Look-ups in named tables: a row name and a column name give one cell, copied from the table.

Table mitona
,dem,tuk
mugo,15.81,34.21
bigon,77.31,66.31
vofom,42.72,34.77
sosabo,52.17,35.91
mulut,78.98,70.69
zunodon,17.67,24.58
noki,22.15,26.84
visu,34.35,39.23
mizos,46.04,36.05
batera,23.17,19.43
mudova,9.28,20.60
kodu,19.05,35.30
mig,76.31,75.27
zosus,32.95,22.84

What is the dem of zosus in mitona? 32.95
What is the dem of vofom in mitona? 42.72
What is the tuk of batera in mitona? 19.43
What is the dem of kodu in mitona? 19.05
What is the dem of mudova in mitona? 9.28
What is the tuk of kodu in mitona? 35.30
What is the tuk of mizos in mitona? 36.05
What is the dem of zunodon in mitona? 17.67
What is the tuk of mugo in mitona? 34.21
Which row has the largest tuk? mig

kotebu:
columns: dok, lito, raf, lafe, mafedi, gal, kob, lisanu, dekamib
venuv: [0.52, 0.49, 0.40, 0.53, 0.67, 0.77, 0.64, 0.63, 0.31]
nogufu: [0.22, 0.51, 0.34, 0.20, 0.39, 0.75, 0.31, 0.35, 0.49]
rafer: [0.46, 0.43, 0.35, 0.47, 0.54, 0.76, 0.51, 0.58, 0.43]
bokuvi: [0.41, 0.42, 0.30, 0.42, 0.56, 0.82, 0.52, 0.57, 0.34]
nanovid: [0.18, 0.51, 0.32, 0.16, 0.39, 0.78, 0.30, 0.33, 0.45]
fer: [0.23, 0.48, 0.38, 0.21, 0.25, 0.63, 0.19, 0.31, 0.71]
dasemok: [0.70, 0.72, 0.86, 0.69, 0.50, 0.26, 0.54, 0.52, 0.91]
likovaf: [0.22, 0.47, 0.34, 0.20, 0.29, 0.69, 0.23, 0.33, 0.62]
vemar: [0.37, 0.69, 0.65, 0.34, 0.38, 0.45, 0.34, 0.32, 0.76]
pilet: [0.51, 0.45, 0.32, 0.53, 0.75, 0.89, 0.71, 0.69, 0.15]

lito of bokuvi is 0.42
dekamib of fer is 0.71
mafedi of venuv is 0.67
dok of vemar is 0.37
kob of vemar is 0.34
raf of rafer is 0.35
mafedi of pilet is 0.75
lito of rafer is 0.43

vuzegur:
	mubip	paropa	mek	kimam	tibafib	nir
mak	-17.75	-14.41	-10.01	-15.98	-16.31	-14.79
fek	67.83	-31.96	-17.60	-12.51	52.28	39.84
zotote	-14.57	-19.49	-14.72	-17.69	-13.67	-15.86
bosa	-16.93	-12.83	-13.82	-12.66	-18.63	-17.50
fas	45.20	62.68	2.58	63.21	50.76	-84.35
podo	-14.60	-13.31	-13.05	-14.62	-12.06	-17.71
musi	-15.97	-14.93	-18.37	-14.62	-17.16	-16.63

What is the nir of podo in vuzegur? -17.71
What is the tibafib of musi in vuzegur? -17.16
What is the mubip of mak in vuzegur? -17.75
What is the paropa of bosa in vuzegur? -12.83
What is the paropa of fas in vuzegur? 62.68
What is the mubip of zotote in vuzegur? -14.57
What is the nir of bosa in vuzegur? -17.50
What is the nir of zotote in vuzegur? -15.86
What is the nir of fek in vuzegur? 39.84
What is the paropa of fek in vuzegur? -31.96
What is the kimam of podo in vuzegur? -14.62
What is the nir of mak in vuzegur? -14.79
What is the mubip of fek in vuzegur? 67.83
What is the tibafib of podo in vuzegur? -12.06
What is the mek of fek in vuzegur? -17.60
What is the tibafib of mak in vuzegur? -16.31
What is the mubip of musi in vuzegur? -15.97
What is the mek of fas in vuzegur? 2.58
What is the kimam of fek in vuzegur? -12.51
What is the mubip of bosa in vuzegur? -16.93
Row with the largest paropa: fas

